Each row below holds a small network's activations on one input, seen along a few directions.
In each table, some parts of the input vary, and every possible input appears once, in random order.
Descriptions start from the smaller parts, as in this example, which fits no table here: one of 8 places around a ring, together with either a single point or one of 9 places around a ring or (one of 2 separate values, together with one of 6 places along a line).
Shared parts are said once, and a part with two or three values counts as separate values.

Other details of the inputs shift rows strongly along two fixed directions, in all tables alike. That doesn't count.
To show where, the next rows are all for the same input, with only those details redrawn:
[ 28.0  25.6 -84.6  65.5  -0.7 -11.2  -5.2  -8.9  52.0  56.8  26.5   0.7
  -4.0   2.7]
[ -3.6   6.7 -46.2   9.9  21.7   3.8   4.1 -10.8 -10.1  -5.0  -4.7   9.8
  15.2  -9.3]
[-28.9  -8.0   1.0 -38.4  30.9  12.6  14.8 -13.6 -56.0 -49.5 -29.6   2.4
  24.0 -13.2]
[-11.9  -1.1  60.7 -35.9 -16.1 -10.3  20.0 -17.8 -11.2  -3.4 -16.0 -65.5
 -13.3  23.6]
[ -4.4   6.3 -48.3  10.0  22.6   4.2   4.2 -10.1 -11.5  -5.9  -4.6  11.4
  16.1 -10.4]
[ 10.7  12.4  26.7   6.6 -30.0 -20.7  12.4 -15.7  33.2  40.3   7.7 -67.8
 -25.6  30.1]
[ -3.5   6.0 -44.9   9.7  20.6   3.2   4.5 -11.1  -8.6  -3.9  -4.6   8.9
  14.6  -8.3]

Table:
row 1: [-20.8  -3.2  75.4 -43.1 -15.2 -23.9 -27.7   0.1  -2.2  -2.7  -5.1 -46.7
 -19.9  28.1]
row 2: [  2.0   0.8 -37.5  17.1  18.0  15.1   4.1   1.7 -15.6 -12.3  -8.0  22.0
  12.6 -14.5]
row 3: [ 38.7  -9.6  83.8 -25.0 -40.6  15.1  56.8  14.1  29.0  16.1  27.8  -1.8
 -14.8   3.1]
row 4: [ -9.1  -2.0 -30.1  12.8   6.0   1.6 -36.5  17.1  -6.5  -6.8  -3.4  30.2
   7.8 -13.1]
row 5: [-15.1   0.7  49.4 -19.1 -27.2 -25.0 -32.1   1.5   9.9  11.8   6.0 -51.7
 -18.8  26.2]
row 6: [ 14.1 -24.4  23.1 -32.5   6.2  49.7  55.6  26.3 -41.0 -48.7   6.8  58.0
  34.1 -41.5]
row 7: [ -8.5   5.2 -47.1   5.6  21.5   1.1   1.0 -17.8 -10.0  -5.6  -4.4  18.1
  14.4  -7.5]
row 8: [-31.7 -16.8   2.9 -26.6  24.6   5.7 -28.7  13.4 -45.1 -48.5 -23.2  38.0
  18.2 -18.6]
row 9: [ -5.7   3.6  48.0 -29.2  -7.3 -17.2  13.3 -24.3   7.7   9.5  -9.3 -41.9
 -18.3  27.2]
row 10: [ -3.5  -3.7 -27.3  19.6   8.8  10.3 -16.3  11.0  -8.0 -11.7  -6.8  30.3
   3.3 -12.3]
row 11: [  1.7  -0.8  57.4 -19.5 -13.7  -9.4  12.4 -11.7   5.9   6.6 -11.5 -34.1
 -22.9  23.3]
row 12: [ -8.5  -8.8  74.9 -30.2 -18.4 -10.0  16.4 -15.3  -6.6  -6.0 -15.7 -44.3
 -20.0  25.5]
row 13: [ -7.1  -0.6 -22.0   4.8  16.8  -1.1 -36.9  17.0  -5.1  -8.9  -6.8  38.0
   5.3 -12.1]
row 14: [ 11.7  18.0 -69.1  52.5  -1.5 -15.4 -48.1  15.9  37.7  39.2  29.5   6.9
  -0.1  -2.8]
row 15: [  4.8  13.9 -63.5  44.6   5.0 -21.1 -50.5   4.8  38.3  34.9  29.1  21.4
  -0.7   0.0]
row 16: [ 34.2  15.8  25.5  45.9 -45.8 -27.0 -15.2   7.6  77.9  71.6  23.1 -42.4
 -51.1  35.8]
row 17: [ 32.5  19.7 -76.2  72.6  -8.5  -5.7  -8.8  -3.4  54.3  55.9  26.3  17.2
 -10.4   2.5]
row 18: [ -9.0  -4.0 -14.1   6.2   4.3   3.9 -30.2  24.0 -13.8 -12.6  -8.1  14.5
   7.4 -12.3]
row 19: [ 14.9   3.1  42.5  20.6 -38.9  -9.9  -5.7  13.0  32.3  31.3   3.3 -49.7
 -33.3  22.9]
row 20: [  7.9 -26.6  28.5 -38.7  11.9  42.1  53.1  15.9 -38.9 -52.0   6.8  70.3
  33.2 -39.7]
row 21: [-12.9  -2.4  65.3 -35.5 -16.3 -21.1  16.6 -27.6   2.0   4.2 -10.1 -56.5
 -19.0  32.0]
row 22: [  9.4   3.0 -44.0  43.9   5.6  -1.1 -20.9   9.7  21.0  13.6   8.2  33.8
  -4.8  -7.6]
row 23: [  6.0 -27.0  38.6 -46.3   2.0  45.7  54.8  18.2 -45.0 -53.9   3.9  56.1
  31.1 -36.9]
row 24: [-28.0  -8.1  -0.6 -37.8  31.1  11.8  14.0 -13.2 -54.6 -48.4 -28.7   2.9
  23.7 -12.6]
Question: What do these inputs look like to the network?
Answer: one of 4 places along a line, together with either a single point or one of 5 places along a line
Question: Changing only the place on the line of 4 turns row 3 into row 6. The same change can be made to row 9. Which row results?
Answer: row 24
Question: Which other rows does row 18 become when the place on the line of 4 takes its other values? List them by row number.
Answer: row 4, row 8, row 13
Question: Start at row 15 and move only the place on the line of 5, one step at a time. The first step leads to row 8. Which rows follow, in order?
Answer: row 22, row 12, row 21
Question: Which other rows does row 7 become when the place on the line of 5 takes its other values? List them by row number.
Answer: row 4, row 5, row 10, row 17

Table:
row 25: [-33.7 -10.4 -15.0 -47.8  44.2  14.2  10.0 -15.7 -59.9 -57.4 -26.6  36.0
  33.9 -21.8]
row 26: [-10.7 -14.8   1.4 -32.0  32.7  23.2   7.5   9.8 -43.8 -49.5 -11.6  56.1
  28.0 -27.7]
row 27: [ -0.5  -1.3  37.0 -19.5  -8.1   1.0  22.8  -7.2  -8.8  -4.5  -8.1 -36.9
  -5.3  11.9]
row 28: [ 11.4  11.8  -4.0  40.3 -26.1 -30.5 -31.9  -0.5  51.6  50.9  15.2 -29.1
 -29.7  25.9]
row 29: [-12.3 -12.6  57.2 -28.1 -23.2  -2.3  -4.4   9.9 -15.4 -13.8  -7.1 -29.6
  -4.7   7.5]
row 30: [-39.6  -4.5 -26.6 -29.0  41.7   6.3 -25.3  -6.3 -56.5 -50.0 -30.5  19.5
  24.8 -14.8]
row 31: [  1.2  10.4   4.4  10.0 -14.6 -16.0 -14.2  -2.2  21.5  24.1  10.4 -44.4
 -13.8  17.8]
row 32: [  6.3  -8.1  47.8 -12.6 -15.9   8.3  14.5  12.4  -1.2  -5.3  -9.7 -12.0
 -12.7   2.9]
row 33: [  7.4  13.5 -83.3  47.8  16.4  -5.6 -26.4   5.7  17.6  21.6  13.9  22.1
  13.1 -12.4]
row 34: [  8.2  11.3  10.3   8.2 -16.0 -13.0   5.6 -13.9  22.2  29.4  -2.0 -39.8
 -19.4  23.0]
row 35: [ -0.6 -10.1  67.5 -42.1 -14.5   0.4  16.7   4.2  -3.0  -9.5   2.2  -9.2
  -7.2   6.1]
row 36: [ -5.0  10.1   2.0   9.8 -14.1 -24.6 -26.2  -8.0  20.8  28.6  -3.5 -42.0
 -16.6  22.7]
row 37: [  0.4   8.4 -58.4  13.8  27.6   2.5  -3.1 -13.4  -4.5  -0.4  -0.8  30.8
  17.4 -12.0]
row 38: [ 26.8   7.1   7.9  23.0 -20.2  -1.8   3.5  12.2  36.5  32.7  16.8  -1.5
 -17.9   8.0]
row 39: [ 20.1  10.2   3.2  33.1 -22.5 -14.1  -0.5  -6.4  43.1  42.2  13.1 -20.9
 -27.4  22.3]
row 40: [ -5.1 -14.2  66.6 -46.4 -19.7   6.4  30.1  -0.7 -15.8 -18.5   2.4 -14.9
   1.0   1.7]
row 41: [ -7.7   0.5  26.2 -12.5  -6.8  -2.7  13.3 -12.7  -9.6  -3.4 -22.5 -37.0
 -11.1  12.5]
row 42: [-24.8 -14.1  -8.5 -32.5  36.8  12.6   6.0  -9.0 -43.8 -50.3 -15.6  50.1
  24.9 -20.4]
row 43: [ -8.0  -3.6  44.2 -19.9 -11.8  -5.9 -19.3  13.7  -2.2  -6.3  -2.8 -16.9
 -12.4   8.3]
row 44: [  8.6   2.4  28.7   8.5 -25.7 -16.4 -23.1  16.3  28.6  26.4   7.5 -20.8
 -20.9  14.3]
row 45: [-17.7  -9.1 -16.1 -30.1  39.0  19.1  18.2  -7.6 -52.0 -49.5 -14.5  31.2
  34.5 -23.8]
row 46: [ 15.2   6.6  12.9  15.1 -20.9  -5.7  21.8  -4.5  22.1  24.9   3.0 -43.0
 -16.5  13.7]
row 47: [ -3.1 -14.0  65.4 -34.9 -19.7  13.4  27.2   4.3 -22.2 -21.0  -7.7 -22.4
  -2.8   4.8]
row 48: [-19.7 -16.6  66.5 -36.8  -3.3   4.4  17.0  -6.9 -32.5 -34.0 -32.1 -24.7
 -10.2   9.9]
row 49: [  9.3   9.0 -79.4  24.1  28.6   8.5   7.8  -4.7   5.5   4.1  19.2  46.8
  26.4 -24.3]
row 50: [ 24.5   4.9 -68.2  39.0   9.1  14.8   5.9   8.8  16.3  15.0  27.3  56.0
  19.5 -25.3]
row 51: [ 13.2  -3.1 -45.4  28.1   5.8  24.6  13.6  13.5  -4.8  -7.2   4.8  41.0
  16.2 -27.0]
row 52: [  5.5  11.8  -1.6  30.6 -20.3 -25.5 -31.3  -2.8  42.7  39.4  14.5 -29.4
 -28.3  24.5]
row 53: [ 16.8   9.5 -69.8  45.8  17.8  -1.2 -10.3  -5.5  26.8  21.9  19.1  47.6
   6.4 -10.0]
row 54: [ 13.8   9.0 -72.8  46.8   3.7   5.4 -25.6  16.9  20.8  19.3  25.5  37.5
  10.6 -18.3]
Question: Changing only one part turns row 43 into row 31. The same change can be made to row 44. Which row results?
Answer: row 33
Question: What do these inputs look like to the network?
Answer: one of 5 places around a ring, together with either one of 2 separate values or one of 4 places along a line
Question: Which other rows does row 48 become when the place on the line of 4 takes its other values? List them by row number.
Answer: row 39, row 42, row 53
Question: Which other rows does row 51 become when the place on the ring of 5 takes its other values? List them by row number.
Answer: row 32, row 41, row 46, row 48

Table:
row 55: [  2.4  -8.4  55.1 -18.1 -19.8  10.1  19.1   9.8 -12.9 -12.6 -13.7 -24.8
 -13.2   4.7]
row 56: [ 18.0  12.5 -70.5  49.8   7.8   3.7   3.6  -1.0  20.2  23.2  16.4  21.0
   8.6 -12.3]
row 57: [-14.4  -6.5  54.0 -42.4  -8.2  -1.4   7.0  -3.8 -23.5 -17.7  -6.0 -37.2
  -2.2  10.8]
row 58: [ -0.5  13.7   2.2  25.2 -17.8 -29.3 -33.9  -4.8  32.6  37.5   0.4 -35.4
 -29.8  27.6]
row 59: [-12.0 -14.1  -9.5 -14.8  15.4  22.5   6.9  10.2 -39.3 -39.8 -10.6  32.5
  22.6 -22.2]
row 60: [ -4.3   5.9 -47.3  12.1  19.4   9.5  -1.5   1.0  -9.4  -8.2  -2.0  22.7
  16.1 -14.3]
row 61: [ -8.4  -8.9  -8.3 -15.1  21.1   8.9  -1.0   6.3 -22.0 -23.8  -4.4  42.6
  18.8 -18.5]
row 62: [  4.7  -3.1 -29.1  14.1   9.6  11.5   2.9   4.2  -2.8  -5.7   6.1  40.0
  11.4 -11.6]
row 63: [ 18.2  13.2  -0.9  21.4 -30.3 -16.2  -3.3  -5.2  41.4  45.6  18.4 -37.2
 -16.1  16.3]
row 64: [ -4.0  -7.2  54.7 -22.5 -19.8  -2.3  -4.8  12.9  -1.8  -7.9   2.3 -23.6
  -8.1   7.5]
row 65: [ 17.3  13.0  10.1  10.6 -21.7 -18.3  -2.8  -9.2  40.8  43.2  23.5 -27.7
 -19.0  21.6]
row 66: [-25.3 -10.5  -3.9 -38.4  28.9  10.8   3.8 -10.1 -45.2 -44.1 -21.5  29.3
  25.7 -18.1]
row 67: [ -7.4  -3.0 -23.1  -9.6  30.2   7.5   9.6 -10.1 -23.6 -25.0 -12.9  25.3
  16.3 -10.8]
row 68: [-10.9  -2.6  47.4 -31.3  -6.5  -6.4  13.2 -12.5  -4.6  -6.3 -10.7 -32.2
 -12.3  16.3]
row 69: [-23.4  -5.4  38.4 -14.1  -8.4 -14.8 -26.4  -0.8 -12.6  -8.7 -22.3 -47.5
 -16.5  19.1]
row 70: [ 27.3   6.8 -54.0  49.9   5.7  11.3  -0.6   7.8  30.1  24.6  13.8  44.1
  -1.3 -13.6]
row 71: [-12.9 -11.9  -6.0 -22.1  20.1  14.9   0.5  14.2 -37.2 -35.7 -10.0  34.1
  24.0 -24.2]
row 72: [ 17.5  11.6 -65.5  44.3  11.8  -1.1   4.7  -7.9  24.6  23.4  16.5  28.9
   4.8  -9.4]
row 73: [ 22.7  13.4  -3.2  28.9 -21.6 -13.5   7.1  -6.0  41.4  44.4  14.4 -39.5
 -18.1  20.5]
row 74: [ -4.7  -8.5  59.5 -27.8 -16.2  -7.4  -4.0   5.2   3.7  -6.5   2.1 -15.3
 -11.8  10.5]
Question: What do these inputs look like to the network?
Answer: one of 2 separate values, together with either a single point or one of 4 places along a line or one of 5 places along a line
Question: List by row number the other rows that have the choice among 2 separate values in common with row 56.
Answer: row 55, row 57, row 59, row 60, row 63, row 64, row 69, row 71, row 73
Question: Which other rows does row 73 become when the choice among 2 separate values takes its other values? List them by row number.
Answer: row 67
